Each row below holds a small network's activations on one input, seen along a few directions.
In each table, some parts of the input vary, and every possible input appears once, in random order.
Descriptions start from the smaller parts, as in this example, which fits no table here: one of 6 places along a line, together with either a single point or one of 11 places around a ring or (one of 2 separate values, together with one of 8 places around a ring).
Shared parts are said once, and a part with two or three values counts as separate values.

A family of inputs:
x1: |  403 | -162 | -306 |  260 |  218 | -473 |  358 |  113 |  217 | -390 | -170 |  301 | -381 | -287 | -426 |
x2: |  232 |  134 |  613 | -175 | -138 |   36 |   43 |  793 |  321 |  279 | -192 | -491 |  268 |  516 |  555 |
x3: | -331 |  424 |  -28 | -543 |  151 |   97 |  411 |  -75 |  270 | -248 |   55 | -355 | -453 |  294 | -365 |
x4: |   31 |   24 |  -30 | -603 |  223 |  -11 |  449 |  312 |  827 | -236 |  -78 | -130 | -467 |   62 | -152 |
x5: |  590 |   32 |  140 |  539 | -108 | -498 | -185 |  557 | -402 |   69 | -273 | -124 |  432 |  152 |  349 |
x6: |  -99 |  491 |  267 | -424 |   23 |   -5 |  134 |  159 |   73 |  -44 |  -60 | -639 |  -37 |  467 |  129 |
x7: |   25 | -463 |  246 |  328 | -175 |  352 | -757 |  -12 | -155 |  530 |   26 |  129 |  571 | -160 |  749 |
x8: | -581 | -179 | -165 | -114 |   -1 |  419 | -205 | -801 | -184 |   71 |  267 |  425 | -110 | -486 | -194 |
x9: | -386 | -148 |    7 |  121 | -182 |  394 | -524 | -526 | -382 |  317 |  237 |  154 |  377 | -205 |  266 |
x10: | -145 | -617 | -282 | -144 |   61 |  417 | -203 | -315 |  419 |  229 |  229 |  733 |  -72 | -565 | -118 |
x11: |  -32 |  219 | -310 |  310 |   20 | -347 |  420 | -234 | -397 | -450 |   33 |  147 | -284 |  -17 | -600 |
x12: |  292 |  246 | -151 |  444 |  -91 | -381 |   58 |   29 | -608 | -126 |  -73 | -152 |  157 |  228 | -193 |
Q: Describe the family of inputs behind these rows.
A: one of 3 separate values, together with one of 4 places along a line
Q: The inputs of x11 and x3 match in every part but the choice among 3 separate values. If x1 is changed in the same way as x11 into x3, which row does it become?
A: x4
Q: Start at x10 and move only the place on the line of 4, one step at a time. The first step leads to x8. Which rows follow, in order?
A: x9, x7

A family of inputs:
x13: |  101 |  -52 |  113 |  142 | -117 |   28 | -199 |  101 | -226 |  175 |  -35 |  -54 |  260 |   72 |  259 |
x14: |  -25 |    4 | -138 |  102 |   48 |  -56 |   22 | -182 |  -97 |  -66 |   48 |  132 |  -90 | -149 | -184 |
x15: |  423 |  789 |  145 | -422 |  202 | -746 |  953 |  883 |  438 | -675 | -392 | -911 | -495 |  782 | -264 |
x16: | -148 |  -97 |  -94 |  -89 |   57 |  133 |  -28 | -218 |  155 |   -3 |   80 |  132 | -107 | -158 | -113 |
x17: |  -72 | -111 |   61 |  -14 |  -39 |  138 | -135 |  -68 |   11 |   95 |   44 |   63 |   91 |  -37 |  140 |
x18: |  -60 | -115 |   66 |    8 |  -40 |  148 | -133 |  -55 |   20 |  132 |   33 |   48 |   86 |  -52 |  130 |
x19: |   90 |  -68 |  116 |  195 | -123 |   27 | -196 |  119 | -198 |  172 |  -15 |  -14 |  271 |   77 |  246 |
x20: |  -95 |  -46 |   73 |   -6 |  -29 |  131 | -133 |  -33 |   -3 |  130 |   28 |   29 |   82 |  -24 |   90 |
x21: |   74 |  -61 |  127 |  150 | -118 |   29 | -198 |  128 | -194 |  167 |  -50 |  -41 |  260 |   75 |  251 |
x22: | -163 |  -37 |  -55 | -111 |   45 |  127 |   21 | -168 |  128 |   15 |   65 |   99 | -117 | -128 | -136 |
x23: |    8 |  -79 | -159 |   68 |   47 |  -53 |   15 | -168 |  -56 |  -89 |   35 |  181 |  -89 | -189 | -134 |
x24: |    7 |  -66 | -147 |   89 |   25 |  -29 |   16 | -137 |  -60 |  -46 |   62 |  208 |  -65 | -154 | -177 |
x25: | -140 |  -62 | -108 | -113 |   42 |  124 |   -5 | -201 |   80 |   -4 |   97 |  128 |  -86 | -114 | -107 |
Q: Describe the family of inputs behind these rows.
A: either a single point or (one of 3 separate values, together with one of 4 places along a line)
Q: Which other rows does x23 become when the choice among 3 separate values takes its other values? List them by row number.
A: x14, x24

A family of inputs:
x26: |   61 |   22 |  166 |  -68 |  -21 |  -24 |  -55 |  255 |  223 |   36 | -145 | -164 |  122 |  176 |  239 |
x27: |  -71 |  107 |  226 |  -39 |  -47 |   43 |  -13 |   85 |  -43 |   43 |   -7 | -253 |   80 |  298 |  120 |
x28: |  139 |    1 |  -95 |  113 |   62 | -197 |  159 |   60 |   76 |  -86 |  -96 |   85 |  -58 | -124 | -137 |
x29: |  204 |  102 |  -34 |  172 |  -72 | -158 |  -21 |  -26 | -341 |    4 |  -20 | -131 |   44 |  190 |  -52 |
x30: |  -71 |   64 | -197 |  -34 |   81 |  -72 |  234 | -172 |  -53 | -179 |   66 |  163 | -231 | -113 | -320 |
x31: |   94 |  140 |   19 |  223 | -103 | -155 |  -11 |   43 | -269 |  -58 |  -34 |  -99 |   65 |  201 |  -50 |
x32: |  -27 |   -4 |   70 | -164 |   75 |   42 |   62 |  149 |  273 |  -39 |  -61 |  -49 | -121 |    7 |   60 |
x33: |  -89 |  121 |  150 |  -62 |  -97 |   71 |  -15 |   75 |  -41 |   58 |  -40 | -283 |  105 |  307 |  131 |
x34: |    5 |   -5 |   64 | -201 |   71 |   91 |   91 |  128 |  315 |  -36 |  -33 |  -31 |  -80 |   86 |   43 |
x35: |  131 |   -7 | -147 |  109 |   80 | -190 |  135 |   52 |   17 | -147 |  -32 |   62 |  -84 | -129 |  -97 |
x36: | -250 |   62 |   -1 | -253 |  118 |  144 |   86 | -122 |  213 | -149 |   65 |  -69 | -260 |   -3 | -157 |
x37: | -116 |  116 | -208 |   26 |  103 |  -59 |  166 | -115 |   48 | -188 |   49 |  125 | -265 |  -96 | -345 |
x38: |  -35 |  158 |  155 | -134 |  -80 |   68 |    3 |   87 |  -70 |  112 |    9 | -244 |   72 |  273 |  134 |
x39: | -401 | -624 |  -15 |  231 | -180 |  757 | -760 | -622 | -184 |  598 |  322 |  627 |  438 | -524 |  327 |
x40: |   -6 |   87 | -195 |  -30 |  100 | -113 |  157 | -195 |  -52 | -167 |   96 |   66 | -208 | -117 | -310 |
x41: |  137 |   77 |   21 |  184 | -102 | -160 |   90 |  -16 | -320 |   32 |  -35 |  -94 |  109 |  194 |  -72 |
x42: |  204 |   -1 |   30 |  150 |    0 | -235 |   26 |  175 | -158 |  -46 | -136 |   11 |   84 |  -11 |   65 |
x43: |  303 |   17 |  -66 |  219 |  -34 | -211 |  -19 |  187 |  -68 |  -17 | -101 |  -54 |   87 |  -41 |   39 |
x44: |   83 |  -34 |  -90 |   29 |   29 | -213 |  160 |   32 |  -31 | -161 |  -55 |  102 |  -85 | -131 |  -92 |
x45: |  252 |    6 |  -24 |  106 |  -28 | -254 |   20 |  225 | -111 |  -21 | -104 |   15 |   92 |   15 |   42 |
x46: |  112 |   -9 |  147 |  -89 |  -25 |   26 |   -2 |  257 |  154 |   64 |  -79 | -202 |  115 |   77 |  224 |
x47: | -215 |  109 |  -49 | -317 |  128 |  141 |  166 | -123 |  225 |  -53 |   91 |  -34 | -209 |   48 | -125 |
x48: | -260 |  120 |   11 | -254 |   64 |  133 |  104 |  -58 |  267 |  -94 |   84 |  -68 | -246 |  -58 | -181 |
x49: |  103 |  -15 |  191 |  -98 |  -26 |  -55 |  -37 |  207 |  118 |   32 | -119 | -201 |  113 |  112 |  230 |
x50: | -301 | -630 | -175 |  423 | -196 |  533 | -786 | -679 | -405 |  527 |  293 |  761 |  427 | -635 |  197 |
x51: |   12 |   21 |   44 | -243 |  102 |   46 |   62 |  111 |  215 |  -62 |   20 |  -42 | -105 |   -2 |   86 |
Q: Describe the family of inputs behind these rows.
A: one of 2 separate values, together with either a single point or (one of 3 separate values, together with one of 4 places along a line)
Q: Which other rows does x37 become when the choice among 2 separate values takes its other values? List them by row number.
A: x48
Q: Which other rows does x27 become when the choice among 2 separate values takes its other values? List them by row number.
A: x31
